Each row below holds a small network's activations on one input, seen along a few directions.
In each table, some parts of the input vary, and every possible input appears once, in random order.
A made-up example of a description, with smaller parts first: values(2) and (point or ring(9) or (line(4) and ring(5))).
Shared parts are said once, and a part with two or three values counts as separate values.
In the rows, 128 means zero.

Other details of the inputs vary at random and push rows far along two fixed directions, the same in every table; ignore that.

A family of inputs:
R1: [137 120 120 127 141 122 140 133 126 146 123 127 152 109]
R2: [125 216 161 176 155 116 230  79 136  46 101 144  15 115]
R3: [ 95 161 146  85  84 131  84 130 122 113 128  83 114 177]
R4: [ 93 154 160  82  81 128 101 121 126 118 130  77 134 172]
R5: [131 121 110 129 146 123 115 144 131 134 124 140 133 110]
R6: [138 121 112 138 139 138 133 144 121 140 129 132 139 113]
R7: [ 93 157 148  83  89 137  81 128 124 108 121  88 120 178]
R8: [137 112 122 141 137 142 126 126 128 132 140 140 134 108]
R9: [122 233 148 165 168 110 219  95 133  59  79 141  21 113]
R10: [100 149 158  85  85 147  92 105 120 118 150  87 115 189]
R11: [149 101 122 135 146 133 124 121 127 137 142 146 138 126]
R12: [132 112 122 131 131 108 138 136 127 136 127 142 152 114]
R13: [ 98 148 158  90  78 156  91 111 124 107 137  87 120 178]
R14: [134 106 121 139 133 113 134 136 132 146 120 130 135 115]
R15: [132 116 127 128 141 119 132 134 134 140 126 134 151 104]
R16: [137 119 115 141 127 124 133 145 128 128 134 147 136 121]
R17: [137 122 107 134 134 111 122 145 126 131 126 148 134 121]
R18: [134 117 119 141 139 135 124 145 131 134 133 139 139 109]
R19: [139 109 114 140 123 131 128 128 127 130 144 145 140 123]
R20: [144 112 118 132 146 140 129 119 118 149 142 138 138 124]
R21: [142 102 117 135 136 127 129 121 124 139 148 154 136 128]
R22: [138 106 124 138 136 118 131 134 138 142 113 134 139 115]
R23: [140 108 121 134 149 137 124 119 130 142 146 145 136 119]
R24: [142 113 115 138 132 126 130 148 127 132 136 135 134 116]
R25: [142 111 119 138 135 132 126 146 129 128 128 139 138 116]
R26: [127 109 125 139 139 121 126 134 137 149 118 133 141 110]
R27: [139 108 125 128 139 116 133 135 133 135 122 134 153 112]
R28: [ 90 157 154  86  83 143 101 116 128 135 115  75 124 171]
R29: [143 115 113 141 138 143 132 126 120 140 137 133 140 113]
R30: [128 106 119 140 127 111 133 135 131 145 120 141 141 120]
Each input here is: line(5) and (values(2) or line(4)).
- Changing only the line(5) part turns R10 into R23. The same change can be made to R24. Which row results? => R18
- Change only the values(2) part in R14. List by row number the other rows that result. => R4
- Which other rows agree with R6 in the line(5) part? List them by row number. => R1, R9, R20, R28, R29
- Which other rows agree with R25 in the line(5) part? List them by row number. => R7, R11, R13, R22, R27

A family of inputs:
R31: [118 137 128 124 109 131 120 141 129 126 113 111 122 137]
R32: [126 128 133 125 106 140 113 127 126 102 149 135 119 147]
R33: [138 128 114 138 144 112 135 139 125 133 113 136 125 119]
R34: [123 140 122 122 117 136 111 123 120 117 147 134 110 154]
R35: [112 138 126 118 115 116 113 136 132 131 117 122 120 142]
R36: [113 143 129 117 115 114 118 133 126 127 120 122 121 142]
R37: [120 130 146 119 119 142 129 120 129 128 134 110 129 136]
R38: [119 132 141 116 106 122 125 132 131 114 129 122 136 138]
R39: [122 143 136 110 127 125 119 129 127 124 126 112 126 138]
R40: [116 140 133 115 125 124 111 136 133 125 115 112 117 137]
R41: [146 123 116 147 142 144 131 135 123 115 147 143 116 116]
R42: [116 129 138 121 116 127 122 107 131 138 131 121 120 146]
R43: [151   9  83  89 110 145  33 170 114 228 171 118 250 139]
R44: [115 139 135 122 115 133 117 141 133 121 117 108 121 130]
R45: [141 122 119 140 135 126 152 127 122 130 128 131 133 114]
R46: [116 134 138 114 114 110 114 132 131 116 119 125 125 143]
R47: [136 128 120 136 150 114 132 140 129 129 118 133 124 112]
R48: [134 130 117 135 141 108 142 132 128 134 125 144 130 120]
R49: [118 141 130 123 110 129 124 139 124 123 116 110 125 137]
R50: [135 107 137 147 130 123 144 114 138 126 130 144 130 116]
R51: [133 134 117 134 152 122 129 137 128 133 114 137 129 108]
R52: [121 135 138 115 117 136 129 124 125 122 135 107 132 132]
R53: [126 131 132 119 116 132 108 122 125 105 146 138 113 154]
R54: [139 115 130 140 151 126 136 113 134 139 128 133 122 116]
R55: [118 141 143 112 132 141 122 112 128 134 127 117 128 139]
R56: [130 131 118 142 142 132 133 144 134 130 112 133 129 102]
R57: [123 128 138 121 121 133 121 107 128 138 125 113 120 147]
R58: [115 140 132 120 106 126 128 133 126 126 129 119 133 138]
R59: [135 124 117 134 140 111 146 122 125 135 132 142 131 119]
R60: [142 129 116 134 145 115 141 133 125 134 120 136 130 120]
R61: [117 125 151 120 108 130 132 116 133 118 133 124 131 143]
R62: [114 128 141 128 106 136 128 112 131 134 133 118 124 140]
R63: [137 131 121 129 153 127 140 120 125 134 126 136 134 110]
R64: [150 124 107 143 146 134 128 129 119 124 140 148 113 129]
R65: [141 127 118 141 135 123 147 138 125 130 122 132 133 114]
R66: [116 141 136 120 115 131 120 140 128 119 121 108 124 130]
R67: [137 136 120 131 154 125 136 131 128 134 120 137 134 110]
R68: [143 129 114 145 144 153 129 132 122 119 143 146 121 113]
R69: [114 144 129 114 128 132 107 135 132 131 112 115 124 132]
R70: [118 147 135 115 120 141 123 131 126 125 124 112 136 128]
R71: [133 119 126 142 129 110 139 142 133 117 120 144 132 111]
R72: [117 138 144 118 122 150 128 118 128 131 129 114 133 132]
R73: [137 114 129 137 130 116 149 125 130 119 133 143 139 113]
R74: [134 119 125 138 142 117 146 119 129 141 130 145 128 124]
R75: [131 116 124 144 128 112 135 144 139 119 116 144 129 111]
R76: [121 133 145 113 129 133 123 115 129 131 131 113 124 143]
R77: [125 136 130 111 121 126 127 118 121 130 128 113 128 144]
R78: [144 131 111 139 154 144 123 127 121 123 141 149 117 119]
R79: [132 133 120 141 142 131 136 142 128 129 115 133 133 102]
R80: [137 125 112 139 143 114 132 141 131 135 109 136 121 119]
R81: [115 130 135 115 115 112 110 135 137 119 116 126 123 142]
R82: [119 122 148 119 116 122 120 105 136 125 130 125 123 147]
R83: [138 121 125 132 140 104 139 131 133 122 125 147 134 120]
R84: [141 123 110 150 131 136 135 134 122 120 148 153 118 122]
R85: [139 127 124 139 141 125 143 139 129 126 127 130 134 107]
R86: [121 129 140 108 116 116 124 116 128 118 133 124 132 144]
R87: [133 122 120 140 130 120 152 127 126 131 134 139 135 113]
R88: [111 141 131 123 105 123 124 139 127 123 122 118 126 136]
R89: [120 124 147 113 118 121 124 113 132 124 132 127 130 148]
R90: [140 124 123 131 151 119 142 124 126 131 131 132 130 113]
R91: [116 136 145 124 120 152 123 110 131 132 127 111 126 131]
R92: [148 123 113 140 152 136 124 131 123 120 145 146 114 123]
R93: [110 137 128 125 105 125 120 141 132 126 119 118 123 136]
R94: [132 118 128 145 132 126 152 123 129 137 132 142 132 117]
R95: [140 117 127 144 137 132 151 124 127 136 127 134 131 118]
R96: [136 122 128 139 153 135 134 110 132 143 124 137 126 112]
R97: [122 127 140 128 111 142 128 112 128 134 127 110 124 141]
R98: [148 123 110 149 136 142 135 134 119 119 142 145 116 123]
R99: [117 144 137 114 119 144 129 120 124 124 130 110 134 128]
R100: [120 127 146 125 117 144 124 113 132 130 132 108 124 134]
- Changing only one part turns R56 into R69. The same change can be made to R32. Which row results? => R53
- What do these inputs look like to the network? => values(2) and line(5) and (point or line(6))
- Change only the values(2) part in R88. List by row number the other rows that result. => R36
- A walk changes only the line(6) part. It starts at R54 and steps to R76. List the rest of the walk in order. => R90, R39, R47, R40

A family of inputs:
R101: [ 96 135 174 104  79 176 126  86 127 121 139  91 110 166]
R102: [105 150 180  97  77 170 112  89 139 102 154  80 125 167]
R103: [147 193 165 168 161 128 224  77 128  56 123 164  57  98]
R104: [168  72  99 190 217  91 190 130 143 175 102 182 132  51]
R105: [133 189 143 199 145 131 214  93 135  31 113 164  10 115]
R106: [188  86  75 175 205 103 184 121 148 162 143 205 152  71]
R107: [ 82 164 143 107  62 131  91 155 138  99 100  84 109 171]
R108: [ 78 167 171  97  78 132 117 126 141 120 106  59 139 154]
R109: [143 190 165 177 177 109 226  62 132  86  95 150  43 113]
R110: [175  76  69 194 203  80 155 158 146 136 115 191 111  63]
R111: [141  50  87  84 135 116  63 155 124 192 147 127 227 120]
R112: [136  47  84 102 132 113  41 180 122 185 153 149 206 124]
R113: [ 85 173 159  76  66 129 118 132 123 114 104  76 139 158]
R114: [166  94  80 190 183  93 170 178 134 129  98 201 150  44]
R115: [142  35 104  89 128 118  62 156 117 218 146 111 216 115]
R116: [125  46 116 118 104 133  67 178 138 220 134 107 235 102]
R117: [181  71  95 205 208 109 184 109 139 172 124 190 143  66]
R118: [158  38  82 104 105 148  74 169 101 178 206 131 218 127]
R119: [116 162 141  85  97 133 107 112 123 112 145 102 119 198]
R120: [143 245 120 174 217 191 202 114 111  81  84 130  14  86]
R121: [ 87 156 135 108  74 151 104 108 110  89 162 115 101 166]
R122: [ 85 177 149  88  76 123 118 156 122  99 116  71 135 171]
R123: [101 164 160  91  88 141  72 116 122 106 142 118 109 188]
R124: [107 158 151 110  79 135  74 110 114 106 129 105  89 190]
R125: [111 161 151  69 104 113 105 129 123 109 119  97 111 176]
- What do these inputs look like to the network? => point or (line(4) and line(6))

A family of inputs:
R126: [120 134 133 122 114 148  97 133 123 121 134 117 124 143]
R127: [125 128 133 122 108 151 111 122 128 136 128 106 123 151]
R128: [143 121 111 147 138 128 146 123 125 139 139 145 133 115]
R129: [138 123 121 138 156 119 144 140 127 140 124 129 136 107]
R130: [117 128 146 115 117 147 109 112 127 129 128 110 133 137]
R131: [112 136 138 108 123 122 109 129 132 142 124 108 127 145]
R132: [140 127 113 148 142 133 130 137 125 126 140 150 128 104]
R133: [114 140 132 114 105 128 106 144 127 117 121 122 138 146]
R134: [134 119 125 146 145 133 142 129 129 141 139 144 133 105]
R135: [117 136 142 105 109 134 123 141 126 133 128 104 144 139]
R136: [132 117 113 140 138 119 143 143 130 128 115 149 138 111]
R137: [121 141 128 114 111 140 104 131 125 118 147 124 131 145]
R138: [ 87 247 174 131 133 113 192  81 138  50  80 109   7 151]
R139: [135 103 131 149 133 110 146 137 138 130 131 140 133 109]
R140: [114 134 127 109 110 143 114 124 126 123 143 120 129 145]
R141: [137 120 115 148 133 116 148 136 127 139 114 145 140 115]
R142: [137 113 129 150 149 136 139 129 129 139 129 141 127 111]
R143: [120 135 142 101 110 133 119 129 126 128 124 103 149 132]
R144: [132 116 126 141 146 109 139 134 138 142 116 147 130 114]
R145: [147 109 112 134 146 122 140 126 121 125 137 152 123 121]
R146: [134 119 111 143 142 136 139 131 126 132 137 146 128 103]
R147: [114 138 131 121 103 144 117 118 120 137 139 113 129 140]
R148: [138 118 123 142 147 128 145 128 131 138 142 147 136 113]
R149: [113 134 142 110 111 144 111 112 127 130 138 112 139 133]
R150: [134 101 117 146 129 114 141 140 135 122 130 141 129 107]
R151: [120 138 131 110 101 133 123 135 119 134 124 102 140 141]
R152: [149 108 127 144 151 138 135 120 136 135 123 138 132 108]
R153: [139 123 110 144 147 111 137 130 128 149 117 136 124 113]
R154: [123 127 140 105 117 134 114 108 127 125 140 117 139 149]
R155: [144 111 128 148 150 139 139 131 136 139 127 139 125 114]
R156: [120 145 126 110 120 130 102 144 120 122 128 105 133 140]
R157: [151 111 115 143 141 119 145 120 117 136 136 148 126 126]
R158: [126 136 128 112 114 134 105 129 122 114 145 125 128 155]
R159: [115 135 138 104 123 122 106 118 133 137 120 107 133 138]
R160: [152 117 115 140 147 119 131 133 118 119 141 157 123 123]
R161: [117 137 138 103 122 130 112 123 125 131 123  97 143 135]
R162: [132 112 111 138 142 113 132 138 135 136 115 150 128 112]
R163: [146 130 114 139 140 122 139 153 124 120 124 140 137 104]
R164: [147 109 126 137 150 118 144 124 124 135 140 150 128 124]
R165: [113 127 132 116 112 151 106 127 124 127 131 113 124 143]
R166: [128 131 132 120 115 151  95 136 130 121 133 114 122 147]
R167: [132 117 126 142 142 116 147 141 133 137 117 147 143 113]
R168: [119 129 140 109 116 134 118 120 127 130 144 118 133 156]
R169: [144 110 114 145 147 142 135 134 134 130 125 141 120 112]
R170: [116 212 179 171 146  97 229  76 149  43  86 137  26 111]
R171: [140 121 111 134 140 125 148 147 125 128 122 136 138 102]
R172: [115 121 137 124  90 122 119 127 130 127 132 107 130 145]
R173: [117 143 126 111 120 122  95 138 128 128 124 114 122 144]
R174: [142 118 123 138 147 127 142 116 132 132 137 146 140 107]
R175: [117 123 135 121  96 123 103 141 132 112 136 115 130 143]
R176: [149 107 126 134 151 118 140 114 123 130 136 148 136 117]
R177: [141 115 117 155 141 136 140 125 123 141 126 139 126 113]
R178: [148 115 111 146 140 123 146 121 122 136 138 147 131 124]
R179: [120 128 126 107 114 137 114 123 124 121 143 121 128 153]
R180: [112 132 132 114 102 121 110 125 129 140 117 116 129 150]
R181: [138 121 114 144 143 109 124 144 134 128 116 154 126 113]
R182: [117 140 127 112 113 131 115 130 117 139 124  97 135 144]
R183: [112 128 143 105 112 121 107 118 136 134 117 116 137 141]
R184: [112 132 144 108 108 128 116 124 131 127 117 115 148 140]
R185: [114 136 124 104 119 134 111 138 122 128 126 101 133 138]
- Changing only one part turns R169 into R166. The same change can be made to R171. Which row results? => R163
- Changing only one part turns R170 into R175. The same change can be made to R130. Which row results? => R126
- What do these inputs look like to the network? => line(5) and (point or ring(5) or line(6))
- A walk changes only the line(5) part. It starts at R174 and steps to R148. List the rest of the walk in order. => R128, R140, R137
- Which other rows agree with R135 in the line(5) part? List them by row number. => R129, R131, R134, R139, R142, R144, R148, R155, R164, R167, R168
- Change only the line(6) part in R127. List by row number the other rows that result. => R128, R147, R157, R177, R178
